Look-ups in named tables: a row name and a column name give one cell, copied from the table.

sis:
columns: deruvi, sope, likas
mureko: [5018, 8387, 1160]
gidoda: [4312, 1270, 6702]
zomave: [4455, 4349, 2885]

What is the deruvi of gidoda in sis? 4312
What is the likas of zomave in sis? 2885
What is the sope of mureko in sis? 8387
What is the deruvi of zomave in sis? 4455
What is the sope of gidoda in sis? 1270
What is the sope of zomave in sis? 4349
What is the deruvi of mureko in sis? 5018
What is the likas of gidoda in sis? 6702
What is the likas of mureko in sis? 1160
Row with the largest likas: gidoda

dugu.tsv
	bapar	lod	doguz	lokelu	tuf	rapanov	nuret	dar	dizezer
puvid	-59	12	-41	-88	22	-70	14	-38	-23
mudi	-66	-72	-19	21	-77	26	-35	-20	-35
ves	33	3	-34	-54	-6	-86	-60	-60	-29
ninep	46	-16	-34	-37	-27	-77	-78	-54	-33
bomone	39	-39	-24	17	-53	-42	-90	-49	-32
panar	-30	12	-41	-84	24	-81	-25	-45	-29
vebe	39	-6	-33	-36	-19	-80	-75	-56	-28
mupe	27	-59	-21	36	-55	-29	-80	-43	-37
fupur	-82	-67	-32	-11	-71	23	-16	-8	-37
pob	-29	21	-46	-89	11	-83	-21	-49	-33
gav	46	-12	-31	-38	-8	-79	-72	-53	-35
mozupav	54	-28	-21	-2	-36	-57	-86	-53	-25

What is the tuf of mozupav in dugu?
-36
What is the dar of fupur in dugu?
-8
What is the tuf of mudi in dugu?
-77
What is the lokelu of panar in dugu?
-84
What is the nuret of panar in dugu?
-25
What is the lokelu of mudi in dugu?
21
What is the rapanov of ninep in dugu?
-77
What is the lokelu of gav in dugu?
-38
What is the dizezer of panar in dugu?
-29
What is the dizezer of mozupav in dugu?
-25
What is the tuf of puvid in dugu?
22
What is the lokelu of ves in dugu?
-54
What is the dizezer of mupe in dugu?
-37
What is the dar of bomone in dugu?
-49
What is the dar of ves in dugu?
-60
What is the dizezer of pob in dugu?
-33

bibab:
          kura  mupug  tisasib  zuravep
dubuful  0.164  0.850    0.365    0.189
reg      0.518  0.655    0.274   -0.668
dak      0.051  0.571   -0.182    0.365

dak, tisasib -> -0.182
reg, zuravep -> -0.668
dak, zuravep -> 0.365
reg, kura -> 0.518
dubuful, kura -> 0.164
reg, mupug -> 0.655
dubuful, tisasib -> 0.365
reg, tisasib -> 0.274
dak, kura -> 0.051
dubuful, zuravep -> 0.189
dak, mupug -> 0.571
dubuful, mupug -> 0.850
Row with the largest zuravep: dak

kimelo =
,rosupib,zevaz,toruv,vadit,zur,feliso
nidube,125,220,139,87,185,165
miraf,93,122,173,132,193,149
vazu,165,148,147,156,217,147
vir,146,175,129,163,94,171
laza,147,117,150,181,130,148
gunivel,157,142,146,144,148,162
zas,150,118,132,84,51,194
vunubi,86,126,141,231,177,100
koroso,169,118,151,195,176,153
vopo,151,148,151,141,156,125
tevupe,159,106,152,120,184,127
nenirak,127,130,119,123,220,151
noz,144,105,124,153,137,148

rosupib of nenirak: 127
rosupib of vazu: 165
zur of nenirak: 220
toruv of nidube: 139
rosupib of noz: 144
feliso of miraf: 149
zur of tevupe: 184

ledisal =
,ratim,bom,sotipu,savosep,vebog,lofe
bimim,86,252,205,166,189,209
dumi,112,104,205,103,151,171
rifip,182,24,205,56,33,43

rifip, sotipu => 205
dumi, sotipu => 205
rifip, savosep => 56
bimim, ratim => 86
bimim, bom => 252
rifip, lofe => 43
rifip, ratim => 182
bimim, lofe => 209
dumi, bom => 104
bimim, savosep => 166

nopop =
	nunato	zun	vatar	fedomur	neno
musobil	-385	-355	-295	189	105
zis	154	-76	-88	-137	313
nul	-236	-308	-447	-114	-47
gok	98	49	-357	239	225
mur	-192	-50	-346	21	11
bug	625	-5	553	-345	-107
vigupi	98	-118	-717	-456	-191
sigogob	-164	-51	226	22	-470
kudosi	-446	-342	-693	58	-232
gev	-358	-36	197	8	60
nibe	154	-202	-90	-88	242

musobil, vatar => -295
sigogob, neno => -470
gev, fedomur => 8
bug, vatar => 553
zis, fedomur => -137
gev, neno => 60
sigogob, zun => -51
vigupi, neno => -191
mur, fedomur => 21
vigupi, zun => -118
bug, fedomur => -345
nibe, fedomur => -88
vigupi, vatar => -717
musobil, zun => -355
vigupi, fedomur => -456
nul, zun => -308
Row with the largest zun: gok

nise:
fields: lup, suf, luz
fol: [192, 174, 87]
kag: [73, 52, 174]
finati: [42, 89, 141]
putupo: [164, 63, 191]
vak: [42, 102, 124]
totat: [172, 200, 56]
kop: [193, 171, 89]
zovi: [159, 206, 46]

lup of fol = 192
luz of zovi = 46
suf of zovi = 206
luz of fol = 87
lup of finati = 42
lup of kop = 193
suf of totat = 200
lup of putupo = 164
luz of putupo = 191
luz of finati = 141
suf of kop = 171
suf of finati = 89
lup of zovi = 159
luz of kop = 89
luz of vak = 124
suf of putupo = 63

zitub =
         gopanim   regi  tibudef
vositiv    2.892  5.072   -1.009
razosu     0.413  4.106   -7.335
leb        4.398  5.608    2.086
bor        1.692  4.544   -4.016
komebo     6.682  6.445    7.152
domipu     3.874  5.323    0.638
dal        4.209  5.509    1.697
fev        1.154  4.418   -6.158
daf       -0.696  3.833   -9.178
zozaguv    3.511  5.238    0.017
tetet      3.233  5.244   -0.112

What is the tibudef of leb in zitub?
2.086
What is the tibudef of vositiv in zitub?
-1.009
What is the tibudef of razosu in zitub?
-7.335
What is the gopanim of zozaguv in zitub?
3.511
What is the gopanim of bor in zitub?
1.692
What is the gopanim of leb in zitub?
4.398
What is the regi of vositiv in zitub?
5.072
What is the tibudef of fev in zitub?
-6.158
What is the gopanim of domipu in zitub?
3.874
What is the regi of zozaguv in zitub?
5.238
What is the regi of komebo in zitub?
6.445
What is the tibudef of daf in zitub?
-9.178
What is the gopanim of fev in zitub?
1.154
What is the gopanim of razosu in zitub?
0.413
What is the regi of leb in zitub?
5.608
What is the regi of daf in zitub?
3.833
What is the regi of fev in zitub?
4.418
What is the tibudef of bor in zitub?
-4.016
What is the regi of bor in zitub?
4.544
What is the gopanim of vositiv in zitub?
2.892

